Each row below holds a small network's activations on one input, seen along a few directions.
Each table varies a few parts of the input and shows all the possible inputs, shuffled.
A made-up example of a description, with smaller parts first: one of 2 separate values, together with either a single point or one of 11 places along a line or (one of 5 places around a ring, together with one of 6 places along a line).
Shared parts are said once, and a part with two or three values counts as separate values.

Other details of the inputs vary at random and push rows far along two fixed directions, the same in every table; ignore that.

Table:
row 1: [  6   1  43 -30  -6  -7  -3  -5  32 -11  41]
row 2: [ -7  48  24 -10  25 -38 -23  50  26 -31  14]
row 3: [ -7   9   6 -18   6  17 -19 -12  36  35  42]
row 4: [  3  45  19 -34  15 -34 -67  46  76 -19  43]
row 5: [  8 -12 -62  58  10  -7 -24  12 -58 -27 -84]
row 6: [ 12 -18 -47  56   2  11 -16   6 -63  -7 -81]
row 7: [ 15 -42 -18  41 -16  23  34 -12 -84   5 -74]
row 8: [  5  26   4  -8  10 -16 -49  31  35  -7  15]
row 9: [ 21 -46 -45  52   0 -10  35 -13 -85 -23 -87]
row 10: [ -9  12   6 -17   5  13 -21  -4  34  32  39]
row 11: [-16  28  24 -24  17   8  16  -9  28  13  43]
row 12: [ 14  22  46 -33   3 -40 -32  49  41 -23  30]
row 13: [  5  46 -16  10  23 -70 -87  88  28 -63 -22]
row 14: [ 30 -28 -31  51   2 -26   8  29 -82 -33 -97]
row 15: [  1  -1 -60  60   5 -13 -28  32 -60 -31 -87]
row 16: [  9  39  15  -1   9 -96 -48 107  17 -72 -18]
row 17: [ -31   -6   20  -42    1   85   83 -104   26   88   83]
row 18: [-11  26   2 -18  -4  10 -23  12  37  16  26]
row 19: [  8  24 -38  43   9 -41 -58  71 -24 -56 -72]
row 20: [  1 -40 -68  49   2  47  23 -59 -63  22 -59]
row 21: [-10 -36 -20  28 -16  19  56 -35 -58   4 -35]
row 22: [ -2   5  21 -37   0 -20  15  -1  39   6  49]
row 23: [ 25 -24 -30  52  -3 -24  10  35 -85 -30 -98]
row 24: [ 17 -27 -39  52  -2 -32  16  26 -81 -39 -93]
row 25: [-27   2  -6 -33 -14  68  31 -65  44  71  69]
row 26: [-13  -7   5 -26   1  48   8 -54  37  66  61]
row 27: [ 10   6 -34  38   3 -10 -35  33 -33 -24 -65]
row 28: [-10  22  -7 -17   3   7 -23   3  42  10  29]
row 29: [ -3  19   1 -20   3   8 -27   1  42  13  28]
row 30: [ 12  -7  35 -33  -3   5   9 -13  27  15  40]
row 31: [-31   0  30 -42 -20  23  52 -39  38  38  76]
row 32: [-13   4  21 -34  17  41  44 -66  32  43  64]
row 33: [ 23  34  39 -12  10 -81 -66 102  26 -66 -11]
row 34: [  4  30  -9  -6  15 -29 -54  38  41 -26   7]
row 35: [  9 -48 -16  46 -21  32  42 -34 -87  -4 -72]
row 36: [  2  36   3 -26  17 -27 -56  30  67 -19  38]
row 37: [  5 -32 -31  53  -5 -17  27   4 -78 -37 -80]
row 38: [  4  21  27 -25  -3 -33  -7  45  24  -6  22]
row 39: [ 12  30  38  -5  13 -85 -58  82  28 -90  -5]
row 40: [ 16  -2 -30  59  29 -25  -4  26 -74 -51 -95]
row 41: [ -6 -51 -53  52 -13  78  46 -72 -81  63 -55]
row 42: [ 16  42  39   5   3 -92 -75 118  12 -95 -28]
row 43: [  6  23   9 -18  15 -15 -49  19  49  -3  30]
row 44: [ -1 -47 -38  36 -18  30  70 -43 -78  22 -54]
row 45: [-23   4   7 -24  -9  50  12 -39  32  69  59]
row 46: [ -6 -52 -25  28 -14  35  70 -67 -62  16 -33]
row 47: [ -5  18  45 -28  -2 -35 -14  26  41 -36  39]
row 48: [ 14 -53 -12  22 -15  47  54 -54 -65  31 -41]
row 49: [ -9 -13   8  19 -17   1  25  -1 -35 -21 -25]
row 50: [ -6  23 -12 -12  15 -15 -41  15  40  -8  22]
row 51: [-25   6 -16 -19  -5  42  11 -40  29  48  46]
row 52: [  12   35   34    6   11  -97  -66  103   16 -104  -25]
row 53: [  0  13  44 -29   3 -35 -15  17  44 -37  41]
row 54: [ -5 -39 -20  27 -12  17  54 -41 -55   2 -35]
row 55: [-21 -12  46 -49 -30  59  55 -66  33  59  83]
row 56: [  21   35   12    1   19 -107  -60  108   18  -86  -25]
row 57: [ -8  41  23 -33   6 -14 -49  34  68   7  55]
row 58: [-23 -16 -17 -26 -14  85  46 -93  28  83  59]
row 59: [ -7   5  58 -56 -13  15  14 -27  59  21  84]
row 60: [ 13   8  25 -29   5 -27  -3  21  28  -2  27]
row 61: [ -8  18  40 -18  -7 -31 -10  31  27 -35  28]
row 62: [ -8  -3  -1 -31  -3  51  10 -58  43  53  53]
row 63: [ -3 -27 -45  46 -13  51  20 -33 -63  33 -57]
row 64: [ 16 -68 -36  32 -13  57  81 -79 -84  46 -52]
row 65: [-10  -4  10 -33   4  43   2 -53  48  63  70]
row 66: [-14  13   6 -34  -7  39   0 -32  49  48  57]
row 67: [ 10 -41 -30  47  -1 -10  32 -18 -72 -32 -70]
row 68: [  4   9  27 -34  -3 -14   9  13  30  14  38]
row 69: [ -3   9   4 -21   4  21 -16 -18  40  31  41]
row 70: [ 12 -50 -17  46 -19  31  41 -37 -87  -6 -72]
row 71: [-14   0  45 -51 -22  37  37 -30  37  55  74]
row 72: [ -9  14  19 -23  21  18  25 -34  26  20  43]
Each input here is: one of 6 places along a line, together with either a single point or one of 5 places along a line or one of 6 places around a ring.
- The inputs of row 67 and row 54 match in every part but the place on the line of 6. If row 30 is changed in the same way as row 67 into row 54, which row does it become? => row 12
- The inputs of row 18 and row 66 match in every part but the place on the line of 6. If row 45 is changed in the same way as row 18 into row 66, which row does it become? => row 10
- Which other rows does row 17 become when the place on the line of 6 takes its other values? List them by row number. => row 2, row 11, row 32, row 40, row 72
- Which other rows does row 50 become when the place on the line of 5 takes its other values? List them by row number. => row 4, row 26, row 34, row 69
- Which other rows does row 60 become when the place on the ring of 6 takes its other values? List them by row number. => row 22, row 39, row 46, row 48, row 59

Table:
row 73: [ 39 -21 -16  37  25 -43  12  43 -62 -43 -79]
row 74: [-11 -28  13   8 -22  55  64 -72 -56   9  11]
row 75: [  3  31  57 -85   9 -19  12   4  82  12 111]
row 76: [-13 -37  -2  -9 -30  20  51 -55 -32   9  33]
row 77: [  8 -39 -22  12 -22  46  -9 -46  -7  66  13]
row 78: [-19 -42 -42  15  11  37  36 -89 -21  33   3]
row 79: [  9 -10  28  37   4 -20  14  28 -43 -22 -49]
row 80: [  28  -37  -34   78   22   15  -31  -17  -86  -26 -111]
row 81: [  1 -49 -10  20 -15   5  43 -37 -46  -1 -10]
row 82: [ -2   8  27 -40 -29   3  26 -20  29 -25  51]
row 83: [ -3 -35  17  14  -9  52  64 -69 -44  19   5]
row 84: [-20   0  47 -10 -23  22  44 -23 -19  33  16]
row 85: [-14  31 -41  29  -3 -12 -20  41   6 -26 -43]
row 86: [ -7  58  21 -72   0  12 -34  27  92  61 102]
row 87: [ -7  47  15   2  -1  -1 -59  50  29   5  16]
row 88: [-44  21 -20 -13  -4   6  -3   3  43  35  51]
row 89: [-10  33  -3 -12 -10 -30 -69  62  47   6  34]
row 90: [ -6  14 -67  38  16   5   7  23 -50   7 -63]
row 91: [-14  12  -8 -26 -35  65  11 -35  47  67  48]
row 92: [  7  11 -21  52  44 -33 -43  15 -37 -67 -69]
row 93: [ 31  25  10 -34  37 -35 -67  33  52 -10  23]
row 94: [  3  38  31 -63  14 -34 -58  76  48 -27  34]
row 95: [ 13  31  27 -20   1 -70 -15  79  -6 -28 -18]
row 96: [-45  14  -7   1  13  58  46 -78  16  44  49]
row 97: [  1  48  12 -32  29 -51 -55  26  87 -55  34]
row 98: [  0 -23 -44  -1  29  48  46 -84 -27  41  -6]
row 99: [ 44  16 -12  29  -5 -39 -90  69  14 -45 -55]
row 100: [-14  18  45 -29 -18 -66 -18  58  27 -14  31]
row 101: [ 35 -19 -26  76   1  13 -51  18 -72 -13 -95]
row 102: [ -9   1   9 -14  -4 -42 -62  70   7 -45  -9]
row 103: [-16 -27   5  11 -12  59  11 -26 -53   9 -33]
row 104: [ -3  43 -39  11  42 -45 -21  39   4 -35 -19]
row 105: [ 32  14  14  10  21 -79 -20  92 -18 -48 -51]
row 106: [-13  -9  15 -39 -26  42   6 -16  24   8  18]
row 107: [ -16    1  -61   89   10   17    2   15  -90  -19 -108]
row 108: [  6   4  25 -51   0  29 -20 -46  89  31  68]
row 109: [ -1  24  40 -26 -28 -41   0  43  26 -23   2]
row 110: [-11  -5  47 -34  -9 -32  15  18  47  19  60]
row 111: [-41  -2 -35   6   9  13  27 -45  15  25  34]
row 112: [ 12 -22 -16  -4  -9  18  52 -33 -61  -4 -12]
row 113: [ 21 -10  12  26  15 -86 -31  74 -10 -68 -35]
row 114: [ 34 -24 -37  16  -2  45  -7 -25 -35  54 -29]
row 115: [ 15 -34  -5  15 -22  22  54 -42 -33 -13 -27]
row 116: [ 16   5  41  20  21 -43 -12  45  -6 -51 -19]
row 117: [ 10 -48   2   9 -18  44  80 -64 -18  24 -10]
row 118: [-28  14 -30   1   2  28  35 -49  28  12  18]
row 119: [ -5   5  56 -52 -20   6  42 -14  74  31  70]
row 120: [  2 -47 -19   3   1  35  -2 -66  -2  45  11]
- What do these inputs look like to the network? => one of 4 separate values, together with either a single point or one of 5 places along a line or one of 6 places around a ring
- The inputs of row 76 and row 74 match in every part but the choice among 4 separate values. If row 120 is changed in the same way as row 76 into row 74, which row does it become? => row 80
- The inputs of row 113 and row 116 match in every part but the choice among 4 separate values. If row 81 is changed in the same way as row 113 into row 116, which row does it become? => row 83
- A walk changes only the place on the line of 5. It starts at row 82 and steps to row 115. List the rest of the walk in order. => row 117, row 119, row 109
- A walk changes only the place on the ring of 6. It starts at row 107 and steps to row 87. List the rest of the walk in order. => row 101, row 80, row 92, row 96
- A walk changes only the place on the line of 5. It starts at row 112 and steps to row 75. List the rest of the walk in order. => row 73, row 105, row 95
- Which other rows does row 96 become when the choice among 4 separate values takes its other values? List them by row number. => row 104, row 111, row 118
